a = [ 134.45  206.35  145.03  180.19   77.12  136.84   63.98   47.37 -125.53]
Which number is the maximum?
Answer: 206.35
Which number is the entry just left of -125.53?
Answer: 47.37
The entry just left of 180.19 -> 145.03
The median of all entries is 134.45
Which number is the entry just left of the centre entry?
Answer: 180.19

-1.02,-1.31,-3.50,0.96,-1.33,2.01,-0.60,-0.65
-1.39,-0.94,2.98,-0.65,0.55,-2.32,-1.91,-2.01
-0.33,0.20,0.72,-0.67,0.57,3.56,0.74,-0.44
1.24,0.82,3.73,2.25,-0.20,1.96,-0.83,0.93
3.13,-1.79,-2.35,1.04,0.58,-0.63,1.08,0.80
0.30,3.02,2.28,0.02,-5.43,0.83,-0.73,-0.35
-0.40,-0.19,1.83,-0.03,1.19,1.62,0.67,-0.37
0.07,1.54,2.91,0.50,2.32,0.04,1.62,-1.43
The bottom entry of the column that holds the largest entry: 2.91
The first entry, reading row by row is -1.02
The first entry on the diagonal from the top-right corner -> -0.65
The last entry, reading row by row -> -1.43
Which number is the smallest entry? -5.43
The 5th entry, reading row by row -> -1.33
Which number is the 2nd smallest entry? -3.50
Which number is the entry directly below -0.63? 0.83
The smallest entry in the first column is -1.39
Which number is the entry just left of the smallest entry? 0.02
Which number is the first entry of the smallest entry's row? 0.30
Which number is the largest entry in the last column? 0.93
The largest entry is 3.73
Which number is the bottom-left entry? 0.07
The fourth entry, reading row by row: 0.96
The entry just left of 3.73 is 0.82
The entry just left of -0.67: 0.72
Which number is the last entry of the smallest entry's row? -0.35
The 2nd largest entry -> 3.56
Which number is the entry just right of the largest entry? 2.25
The 2nd entry on the main diagonal: -0.94
Which number is the entry directly below 2.01? -2.32
Which number is the first entry in the row that holds the largest entry? 1.24
The entry directly above 3.02 is -1.79
Which number is the third-last entry, reading row by row? 0.04
The entry just left of 0.72 is 0.20
The entry directly above the smallest entry -> 0.58
Which number is the largest entry in the first row? 2.01
The bottom entry of the column that holds the smallest entry: 2.32
The 2nd entry in reading order -> -1.31

Questions about the row below.
1) Which number is the centre entry?
2) Which number is the entry just left of the largest entry?
[ 3.12  3.83 -3.14 -5.86  3.55  0.59  0.11]
1) -5.86
2) 3.12

A =
[[626 328 156 165 215 254 179 363 252 168]
 [251 358 220 233 884 117 253 152 136 165]
 [617 125 167 192 181 293 242 433 239 183]
 [163 117 161 489 123  56 433  89 263 163]
 [153 185 263 500 170  98 257 197 256 714]
 [141 164 703 176 168 388 173 353 291 212]
 [165 455 225 137 142 623 252 389 426 167]]
What is the 5th entry, reading row by row?
A: 215
What is the entry directly below the largest entry?
A: 181
What is the third smallest entry?
A: 98
What is the last entry, reading row by row?
A: 167
What is the largest entry in the last column?
A: 714
What is the smallest entry?
A: 56
The largest entry in the last row: 623
The maximum is 884
What is the entry in the bottom-left corner?
A: 165
The 1st entry on the diagonal from the top-right corner is 168
The entry just left of 233 is 220
What is the entry just right of 257?
A: 197
The third entry from the end, reading row by row: 389
The entry just right of 197 is 256
The largest entry in the first row is 626
The smallest entry in the last column is 163
The 3rd largest entry -> 703
What is the entry directly above 233?
A: 165
What is the fourth-last entry, reading row by row?
A: 252
The entry directly below 123 is 170
What is the entry directly above 192?
A: 233
The entry just right of 293: 242
What is the entry directly above 125?
A: 358
What is the entry directly below 170?
A: 168
